These are the activations of a small neural network, seen along a few directions. Each row is one input.
In each table, some parts of the input vary, and every possible input appears once, in random order.
A made-up example of a description, with smaller parts first: one of 6 places along a line, together with either a single point or (one of 2 separate values, together with one of 5 places around a ring) or one of 11 places around a ring.
Shared parts are said once, and a part with two or three values counts as separate values.

Other details of the inputs shift rows strongly along two fixed directions, in all tables alike. That doesn't count.

A family of inputs:
x1: [ 11   7  16  22  46 -32  30   1  19 -24 -13  22  27]
x2: [-16 -28   8  -5 -54  32 -41  -6  33  19  -5 -19 -57]
x3: [ -5 -10   9 -21 -37  47 -52 -25  24  16 -28 -29 -30]
x4: [ 26  29   7   8  18 -48  19   1  53 -40 -46  48  46]
x5: [  6  -3 -11  21  -9 -28  30  39 -13  -2   1  12 -11]
x6: [ -1 -50  19  -7  -7  24 -50 -16  57   6  -2  -1 -52]
x7: [-11 -24  24 -27 -27  42 -69 -39  33   2 -13   9 -10]
x8: [  7  14  -6  30  10 -70  39  30  -1 -10  -4  86  30]
x9: [  4  10  -1 -36  54  45  -5  -2 -81  18  55 -76   7]
x10: [  1  13  -1 -23  57  47  -7 -15 -78  14  65 -82  -2]
x11: [-13  -5   8   8 -46  15 -24   6  37  10 -40   2  -7]
x12: [ 23  20   0  -5  45 -19   3   3  21 -36  -7  17  41]
x13: [  0 -44 -13 -26 -22  42 -75 -58  51 -16   4  12   6]
x14: [ 17  17 -24   4  -4 -54  27 -28  48 -35 -34  80  72]
x15: [-11  22   2  17   2 -19  36  15  -9 -12 -14  -3  17]
x16: [-16  -1   8  23 -42  13 -23  -4  42   6 -35  -1 -13]
x17: [-12  -4   3 -19 -20  23 -59 -16  39 -14 -21  37  19]
x18: [ -1  28  -2  21   5 -14  40  17 -12  -1 -21  13  19]
x19: [-11 -30   3  -6 -51  45 -39   0  24  26  -9  -9 -57]
x20: [ -2  40 -23  -7   9 -16  10  25  -2 -15 -15  -1  42]
x21: [  2  42 -21  -6   8  -7  10  15  -7  -8 -19   9  34]
x22: [  1   6  15 -31  47  34  12 -20 -79   8  50 -84  -9]
x23: [ -8 -26  -3  17 -51  -6 -16  17  27   0 -23  11 -43]
x24: [ -1  26  -7  14   8 -56  43  24   5  -7  -3  84  39]
x25: [ 13 -17   6  13  33  12  27  10 -76  20  62 -46 -40]
x26: [-19  12 -13 -13 -37  13 -42   0  41 -14 -38  -5   6]
x27: [ -3  22  14  11  58 -25  51   4 -51  -7  29  27  49]
x28: [ 10 -17   9   8  34   5  29  10 -76  14  61 -48 -40]
x29: [ -3 -47   7   2 -55  32 -47  11  18  25  -9 -12 -60]
x30: [  5  -8   9  -7  37  32  26   2 -77  28  74 -60 -35]
x31: [ -6  25   7  21   4 -20  33   8  -7  -7 -10  -5  13]
x32: [  6  39   1  -3   3 -23  22  -3  -6 -11 -16  -8  23]
x33: [  9  39  -3   3   5 -15  19  -3  -6  -3 -12  -8  22]
x34: [  5 -64  19   8  -6  12 -59 -14  51   3  -3   0 -67]
x35: [ 14  -6 -35  30  15 -89  53  -1  19 -14  -6  91  42]
x36: [ -9 -48 -19  -6 -25  -8 -25 -39  55  12   0  45  -6]
x37: [ -1  13   3 -29  56  37  -1 -14 -76   5  59 -80   0]
x38: [  7   9 -18  17  56 -55  70 -22 -20 -15  19  46  72]
x39: [ 11  37  -4  -9  -3 -18  18  10  -7   0 -25   1  32]
x40: [  5  32  -5  -9   4 -14  18   9  -8  -7 -15 -13  26]
x41: [ -4  14  -6   5  -7 -20  39  26 -13  -2   4   7  -4]
x42: [ -6 -10  17  -9  48  39  20   0 -77  17  56 -80 -14]
x43: [  1 -24  -6  21 -51   5 -18  18  26  11 -29  23 -44]
x44: [-11 -40  10 -18 -55  53 -53   0  20  34   0 -25 -58]
x45: [-12 -13  -6   0 -53   8 -17  22  39   9 -23  10 -27]
Description of these inputs: one of 5 places along a line, together with either one of 3 separate values or one of 6 places around a ring.
The inputs of x11 and x9 match in every part but the place on the line of 5. If x31 is changed in the same way as x11 into x9, which row does it become?
Answer: x37

A family of inputs:
x46: [ -9 -15  -1   9  -3  -6  15 -24   2   4  11  15  -1]
x47: [-23  -8  -6  22 -69   1 -19  23  42   9 -41  23 -10]
x48: [  5  42 -23  12  23 -44  60   0 -15 -10  -7  30  64]
x49: [ -8 -27   5  -6   4  10   1 -27  -9  14  25  -3  -9]
x50: [ -5  16 -23  -4 -42 -13 -31  -1  55  -4 -49  51  29]
x51: [  1  12  22 -15  38  28  36   2 -93  25  56 -59 -12]
x52: [-15 -37   7   6 -19   4 -19 -31  39  -3 -10  12 -25]
x53: [-27 -22  11  -3 -21  48 -27   4 -21  23  16 -50 -32]
x54: [  0 -17  11   5  43   0  15 -25 -18  -5  30 -20  -5]
x55: [  4  -7   9 -31  32  52 -34 -12 -29  -7  29 -37  -7]
x56: [  6  18  -5  -3  29  -9  24 -19 -19  -9  -3  -9  38]
x57: [  6   4  -4   6  20 -48  33   6   3 -14  -2  43  28]
x58: [ 22  41  -1   4  51 -29  41  29 -24 -33  17  28  54]
x59: [ 12 -17  -8  16  -9 -11   2  11 -12  -3   2  -2 -31]
x60: [ -7  -1  -1   2 -12  13 -16 -36  24  -8 -21 -11  10]
x61: [ -9  -5 -11   9 -46 -33 -14  -3  63  -4 -42  67  14]
x62: [  6 -41  -2  -8  -5  34 -15   3  -8  21  20 -36 -57]
x63: [  0 -21   6 -34   6  51 -58 -31 -11   9  10 -39 -11]
x64: [-11 -29  11  19  -1  25 -28  13   2  18   2 -22 -41]
x65: [ -9  11 -22   3 -46 -15 -28 -11  63  -3 -55  44  27]
x66: [ -7  21  17  -2 -29  -1 -11   9  31   0 -41   8 -14]
x67: [-10  -7   5  -9 -24  20 -35  -7  -4   2  -1 -43 -30]
x68: [ 16   3 -14   2  15 -13  54  26 -41  10  26  -6  -5]
x69: [  3 -24  24  -4  33  35 -12 -38 -12  -2  33 -50 -13]
x70: [  1 -35  -5   5 -51  17 -34  -4  11  10  -5 -10 -49]
x71: [  1  -6  -5 -10   2 -13  -2   0  -4   5  13  31   9]
x72: [ -5 -19   4  14   6  13  19  20 -47  17  26 -19 -21]
x73: [-18   1  15  -2   7  23  -9  12 -17   5   7 -40 -20]
x74: [-12  -8  -6   2 -62  12 -39  -1  28   5 -23 -12 -25]
x75: [ -5   6  -7   0  20  11  19 -31 -26   6  23 -23  17]
x76: [  0  21 -24  -1 -26 -33  -5   8  34  -4 -28  59  36]
x77: [  1  -8   7  -8  -4  17 -21 -29  28  -9 -23 -12   8]
x78: [  3 -14  -4 -17   8  30  18   6 -51  26  49 -56 -25]
x79: [ -3   9 -13  -2 -38 -10 -34 -15  63 -14 -63  32  26]
x80: [-13 -11  -6 -16 -33  30 -15   4   7  17   3 -36 -26]
x81: [ -3 -22  14   0 -27  31 -58  -9  26   5   0 -38 -53]
x82: [ -5  25 -25   1 -23 -21  -5  16  28 -10 -20  61  31]
x83: [-12  -5 -12 -23 -10  43 -45 -11   0   6  10  -5  -5]
x84: [ -1   4   7 -10   4  12 -16  -2 -18  -4  12 -45 -28]
x85: [  0   8 -10  -6  16 -12  15  13 -21  -5  24  36  16]
x86: [  2   5  -1   3 -25  -1 -12  17  49   2 -24   1 -20]
x87: [ -1   4  -3 -25  17  36 -30  -9 -21  -7  13 -17   7]
x88: [ -1  22  -9  -9  -9 -12  13  21  22  -5 -22  -5  -3]
x89: [ -5 -19   2  25  -5   1   6  25 -10   7  -4   3 -23]
x90: [ 17  -4  17  -9  45   7   4 -12 -23  -8  28 -25  17]
x91: [  5 -15   3 -12  15 -13  -4   1  -3  -4  16  22   2]
x92: [ 15  12   5   1  -4 -19 -14   9  43 -22 -28  37  32]
x93: [ -3  30   5  30  13 -29  29  38   3  -8 -14  14  16]
x94: [  5  49 -18   0  21 -43  69  36 -25 -12  -4   1  36]
x95: [  7  -2   3   5  16 -31   5   0  22 -14  -9  29  21]
x96: [ -8   3   5  13 -73  -1 -14  10  43  13 -46  32 -15]
x97: [ 21  25  -4   4  50 -52  42  23 -17 -20  12  39  47]
x98: [ -6 -16  33  -4 -25  43 -49  -9  26  20 -10 -27 -54]
x99: [  3 -11  10  10 -42   6  -1   8   7  17 -19  19 -29]
x100: [ -7 -15  -1  -5  22  27  11 -38 -41  17  49 -37  -5]
x101: [ 20  23 -14  28  29 -51  43  30 -24 -14   4  13   6]
x102: [ 16   0  10 -32  53  31  -9 -15 -48  -2  34 -41  11]
x103: [ -5 -33  12  -7  18   5   3 -25  -7   4  26  -8 -14]
x104: [  8  36 -24   7  22 -50  50   7 -17  -6   4  41  56]
x105: [  0  19  26 -19  49  22  34   2 -89  16  47 -62 -10]
x106: [  4  32 -21  13  16 -48  59   0 -11  -6   1  38  54]
x107: [  6  -4   5  25 -54 -17  -5  18  49   2 -55  52 -23]
x108: [ 20  36   4  27  33 -44  59  33 -26   0  -4  27  12]
x109: [ 12   6  11   9  13 -16  10 -11  25 -17 -14  11  27]
x110: [ 10   0 -13  13  -3 -17  11  26  25   4 -14   9 -17]
x111: [  7   8 -12   9 -14 -14  19  12 -32   3  16 -12  -3]
x112: [ -3 -29  13 -24 -16  46 -65 -35  34   0 -19 -28 -17]
x113: [  9  30  -3  12  27 -27  42 -12   3 -27 -16  10  44]
x114: [ -3 -10   0  -1 -16   2 -41   8  50 -16 -18  40  -2]
x115: [  6  -5   2 -14  52   0  19   9 -51  -8  54   4   4]
x116: [ 11   5   5   7  54 -33  44  -6 -23 -11  23   5  27]
x117: [-33 -21  15  -4 -40  44 -51   1  17  13 -15 -39 -37]
The inputs of x97 and x76 match in every part but one. If x64 is changed in the same way as x97 into x76, which row does it become?
Answer: x47
The inputs of x63 and x91 match in every part but one. If x87 is changed in the same way as x63 into x91, which row does it become?
Answer: x115
What do these inputs look like to the network?
Answer: one of 8 places around a ring, together with either one of 4 separate values or one of 5 places along a line
List by row number the other rows that have the place on the ring of 8 in common with x70.
Answer: x46, x49, x61, x68, x71, x72, x85, x99
Start at x70 and move only the place on the ring of 8, one step at a time. The first step leads to x59. Which rows follow, in order?
Answer: x101, x81, x84, x67, x74, x111
Change only the place on the line of 5 in x116. List by row number the other rows that result.
Answer: x54, x95, x97, x114
Change only the place on the ring of 8 in x62. List by row number the other rows that result.
Answer: x68, x78, x80, x86, x88, x94, x110
Start at x69 and move only the place on the line of 5, one step at a time. The first step leads to x109. Which rows follow, in order?
Answer: x90, x92, x58

A family of inputs:
x118: [ -8 -47  -3 -12  49  38  -7 -35 -68  19  82 -69 -21]
x119: [  5   7  -8 -27 -25   4 -59 -14  64 -28 -50  30  20]
x120: [-20  12 -24  19 -60 -15  -8  10  65 -10 -64  13  11]
x121: [  12  -18   23  -10   50   48    7  -30  -75   30   56 -107  -40]
x122: [ -1   7  10   3 -50   2 -12  -4  38  12 -35   0 -24]
x123: [  1  -5   4   6 -66  -9 -10  -3  42   7 -43  44 -12]
x124: [ -9  16  18  -7  12   6 -20  -8  19 -15 -17  15  42]
x125: [ 13  33  -2  40  79 -68  86  28 -47 -24  26  41  52]
x126: [ 21   6 -14  -1  33 -41  36  22 -11  -8  15  32  17]
x127: [  24   -5   12  -25   91   41   31    3 -113    6   92 -119  -25]
x128: [  3 -22  -1  22 -38 -23 -15 -25  67 -17 -40  45  -5]
x129: [-20  -2  -9 -27 -16  49 -57 -40  24   0  -5 -13  16]
x130: [  5  68 -28  11  39 -54 100  42 -73  -9  21   6  58]
x131: [-18 -47  20   4 -28  39 -57  -8  46  21  -2   6 -42]
x132: [-10   7   9  19 -35  -7  -2  30  17   1 -29  48  -1]
x133: [  8 -56   2 -12   6  33 -61 -24  16   1  23 -29 -47]
x134: [ -9 -23  -2 -28  26  53   1 -11 -98  33  72 -61 -29]
x135: [ -1  40   5  35   1 -33  38  41  21 -20 -42  21  27]
x136: [ 20  63 -22  11  14 -70  63  56 -17 -27 -15  31  39]
x137: [ 18  49  -2  -5  34 -42  43 -19   0 -19 -18  37  69]
x138: [ -7 -34   9   0 -52  -3 -22 -23  69   7 -32  41 -25]
x139: [  5 -33   0 -18 -48  36 -61   2  23  16  -6  -4 -54]
x140: [ -3  56   4  26  24 -51  59  46 -32 -12 -12  25  31]
x141: [-29 -71  -1 -25 -40  64 -73 -38  22  35  24 -34 -55]
What do these inputs look like to the network?
Answer: one of 4 separate values, together with either a single point or one of 5 places along a line
The inputs of x137 and x119 match in every part but the choice among 4 separate values. If x123 is changed in the same way as x137 into x119, which row does it become?
Answer: x139
List by row number the other rows that have the choice among 4 separate values in common with x125.
Answer: x124, x131, x132, x135, x140
Change only the choice among 4 separate values in x136. List by row number the other rows that result.
Answer: x122, x130, x140
